[-51  16 -34  36  48 -52] -> Kobi
[  1 -14  -7  -6  16 -27] -> kosot
[-16  -8  21 -29 -37  26] -> Buve
[-27 -30  21  12  49  15] -> Daz
[ 40  39 -37 -13 -34 -25] -> bula
next: [-30  21  12]  [49]
miss Kobi: [ 36 -34  48 -51  16]  [-52]
miss bula: [-37 -25 -13 -34  39]  [40]

[ -5  43  30 -48   8  -4]  napi
[  5 -15  42 -10  -3 -12]  Daz
[  8 -42 -30  47  -5   6]  Mol
[ 17  14   6 -19  18  19]  lani
[ 42 -10 -15   5  31  44]  Kobi
next: [ 42 -10 -15   5]  [31]
miss lani: [ 18  14 -19  17   6]  [19]
next: [ -5  43  30 -48]  [8]

[ -6 -11  21 -37   8   7  14   9  22  11  14 -20 -42  26  18  27  32  15
  34   7   2 -12  28  39 -20 -24  -8 -17   6  10  17   5   4  10  30  12
 -16  -8  -7 -17 -36  -8  15  44  -9 -40  21 -23  -2  -8 -37  -2   9  -6
 -22 -21 -28   7] -> Buve
[ 15  14 -36  43 -22 -22 -15  -3 -22  -3  -4  19  33 -25  -6 -23 -39 -15
 -31  -4   0   3 -27 -26  20  24   3  13  -1  -2 -17  -1 -21   3 -30 -20
  -4   1  11  17  35  32  -5 -31  23  30 -22  21 -18   7  45  12  -6   9
  21  15  31 -11] -> napi
[  0  -2   5 -22   4   5   3   1   9   7  10  -6 -27  14  17  21  21  11
  20   4   3 -10  17  25 -14 -14  -7 -14   3   7   7   2  -4   7  28  10
 -12  -8 -10 -13 -29   1  13  28  -6 -23  11 -12  -6  -9 -20  -2   6  -7
 -18 -11 -13   3] -> kosot
[-16 -20  38 -35  14   9  23  15  28   7   7 -30 -33  28   1  12  28  10
  32   5  -1  -3  27  28 -13 -22  -3  -6   4   5  21   3  22   2   9   9
  -4   0   5 -12 -18 -27   2  33 -13 -35  21 -24  13   0 -39  -1   6  -3
 -10 -21 -33  10] -> gimi
miss napi: [ -3  23   3 -15 -21  -6  -4 -15 -26  24 -11 -25  45  11   7  -4  12 -30
   3  14  32 -36  -3 -31 -18  17 -23 -17  -2   9   1  -5  15   3  43 -22
  -1 -22  33  13  21 -27  35  21  15  30 -20  20  -4 -31 -22  -6  -1 -22
  31 -39   0]  [19]
next: [ 28 -13 -22  -3  -6   4]  [5]
next: [-10 -21]  [-33]

[-30 -31  13  26   7]  napi
[ 49  13   8 -21 -18]  lani
[  8 -23   4 -17  43]  Buve
[ -4  -8  -7 -18   6]  vode
[ -2   1  12 -27  28]  Mol
miss vode: [-7  6 -8 -4]  [-18]
next: [-23   4 -17]  [43]
next: [-4 -8 -7]  [-18]
next: [  8 -21]  [-18]
miss napi: [ 26 -31   7  13]  [-30]

[-14  -3  51  -2  22]  Kobi
[-11 -10  -6  20  14]  vode
[-3  1 -3 21  6]  gimi
[-20 -24 -25  -6  17]  napi
[-2  2 -5 20 -4]  Buve
[-13  -1  47  12  26]  Mol
[-5 45 34  6 11]  Fub
[-19   1  -2  45  32]  zit
[-5 36 17 10 15]  lani
next: [-11 -10]  [-6]
miss Fub: [11  6 -5 45]  [34]
next: [-13  -1  47]  [12]
next: [45 34]  [6]
miss Buve: [-4  2 -2 20]  [-5]
miss zit: [ -2   1 -19  45]  [32]
next: [-2 45]  [32]

[-7  6 37  5] -> zit
[  2  32  -7 -45] -> vode
[ -7 -24 -12 -27] -> Fub
[19 40 -1 49] -> gimi
[-14  -5 -13  -6] -> Daz
[-12   4  32   1] -> lani
[20 31 -5 40] -> Mol
next: [ 4 32]  [1]
next: [31 -5]  [40]
miss Daz: [ -6  -5 -13]  [-14]
miss Fub: [-24  -7 -12]  [-27]
next: [19 40]  [-1]

[ 0  1  1 -1  0  1  1  2  4  8 15 24 34 41 46 49 49 50 51 51 50 51 50 50
 50 50] = napi
[ 1  0  1  0  0  0  0  0  2  3  6 10 18 27 37 43 46 49 49 50 51 51 51 51
 51 51] = vode
[ 0  1  1  3  5  9 18 27 37 43 47 50 50 50 49 50 52 51 50 51 50 50 50 51
 51 51] = Buve
next: [ 0  1  1  2  4  8 15 24 34 41]  [46]
find: [ 0  1  1  3  5  9 18 27 37 43 47 50 50 50 49 50 52 51 50 51 50 50 50 51
 51 51]  Buve
miss napi: [51 50  8 51  1 50  4 49 24 50 34  1  0 41  1 49 50  2 50 -1 50 51  0  1
 46]  [15]

[  4  24 -12 -28  13  14  24  12  16 -43 -15 -38  -1  -7 -13  12 -32]  lani
[  2  24 -24 -11  10  10  23   8 -30 -25  -1 -29  -4  -6 -10  16 -25]  Kobi
[ -6 -23 -19  35 -15 -17 -24 -15 -15  49  22  39  -1   5  -7 -25 -22]  zit
miss lani: [ 12  12  -1  13   4 -15  -7  24  16 -28 -43  24  14 -32 -12 -38]  [-13]
miss Kobi: [ -6   8  10 -25  -1  -4 -11  24   2 -25  10  16 -30 -24  23 -10]  [-29]
next: [  8 -30 -25  -1 -29  -4  -6 -10]  [16]
miss zit: [ 22  35  -1  39 -15 -15  -7  -6 -23 -17 -19 -25   5  49 -22 -15]  [-24]
miss zit: [ 49  39 -15  -6 -25  -7 -17 -15 -22   5 -15  35 -24 -19  -1  22]  [-23]
miss Kobi: [ 24   8  -1 -10  -4 -25  16 -29  10  10 -25 -11   2  -6  23 -24]  [-30]
miss zit: [-22 -15 -15  35  39 -25 -24 -19   5  22 -17  -1  49  -7 -15 -23]  [-6]

[-43  35 -46   4  -7  -5  26  40  36  -5  37  40  49  -9  -4 -47  39  37
  27  40 -30  13 -32 -11  31  40 -27  37  47 -12 -10  17  41  10  -6  48
 -26 -14   0 -32   6  25] : Mol
[-12  -5 -35 -49  43  24 -10  46 -38 -34 -35  49   2 -32  -6  -1  31 -12
  -4 -35 -49  43  24  -6 -31 -16 -25 -37 -41  -5 -33 -15  35  28 -16  -9
  25 -21 -47 -12 -38  -5] : bula
[-44  10 -13 -16  25 -47  49   8  14  -8  -7  32 -39 -42  -2 -18  37 -19
  26  11 -27 -39 -17   9  41 -25 -21 -37   1  45 -16 -48   7   3 -46  29
  28  49 -22  23 -48  48] : lani
[-22 -23 -26 -11 -23 -25   1 -14 -21 -34 -35  49   2 -32  -6  -1  31 -12
  -4 -35 -49  43  24 -10  46 -38   6 -40 -10  15  34  26 -44  10 -48 -19
   9  20   3  10 -47  -5] : Fub
next: [-12  -4 -35 -49  43  24 -10  46 -38]  [6]
miss bula: [-38  43 -32 -35 -41 -12   2 -12  24 -35 -47  -5  28  -5 -16  35 -10  -1
 -38 -49  25  -4 -15  31  49  24 -25  43 -12 -33  -6  -9  46 -31  -5  -6
 -35 -49 -37 -16 -21]  [-34]

[-34  -6  40  31   0 -31 -35 -38 -25   3   0   9   3 -17 -21 -19   3  -1] -> Daz
[ -1 -31 -35 -38  13  -1   3  14 -20  11 -16 -22   3   4   0   3   3  11] -> Kobi
[-35 -38 -25   4   0   9 -39 -16 -22 -20   3 -34   3  13   3  11   5  22] -> kosot
[ 40  31   0 -31 -35 -37 -25   4   0   9   3 -16 -22 -19   3  -1   3  13] -> napi
[ 31   0 -32 -35 -38 -25   4   0   9   3 -17 -22 -19   2   0   3  13   3] -> Mol
[-32 -35 -38 -25   4   0  10 -34 -17 -22 -19   3  -1   3  13   3  11   5] -> Buve
[ -6  40  31  -1 -31 -35 -38 -25   4   0   9   3 -17 -22 -19   2  -1   3] -> zit
[  0 -34  -6  40  30   0 -32 -35 -37 -25   4   0   9   3 -17 -22 -20   3] -> Fub
next: [ 11 -16]  [-22]
miss Kobi: [ 14 -20 -22   3   3   3   4  11 -31 -16  -1 -38 -35  11   0  -1   3]  [13]
miss kosot: [-25 -38  11   4   5  22 -39   9 -20 -22 -16   3 -34   3   3  13   0]  [-35]
next: [  0   9 -39 -16 -22 -20   3 -34   3  13   3  11]  [5]
miss kosot: [  3   0 -35 -34 -16  13 -39  22 -20   9 -25   3  11   4   5 -22   3]  [-38]
miss Buve: [-25  13 -38 -19   5  -1 -34 -22   3  10  11   3   3 -32 -17   0   4]  [-35]

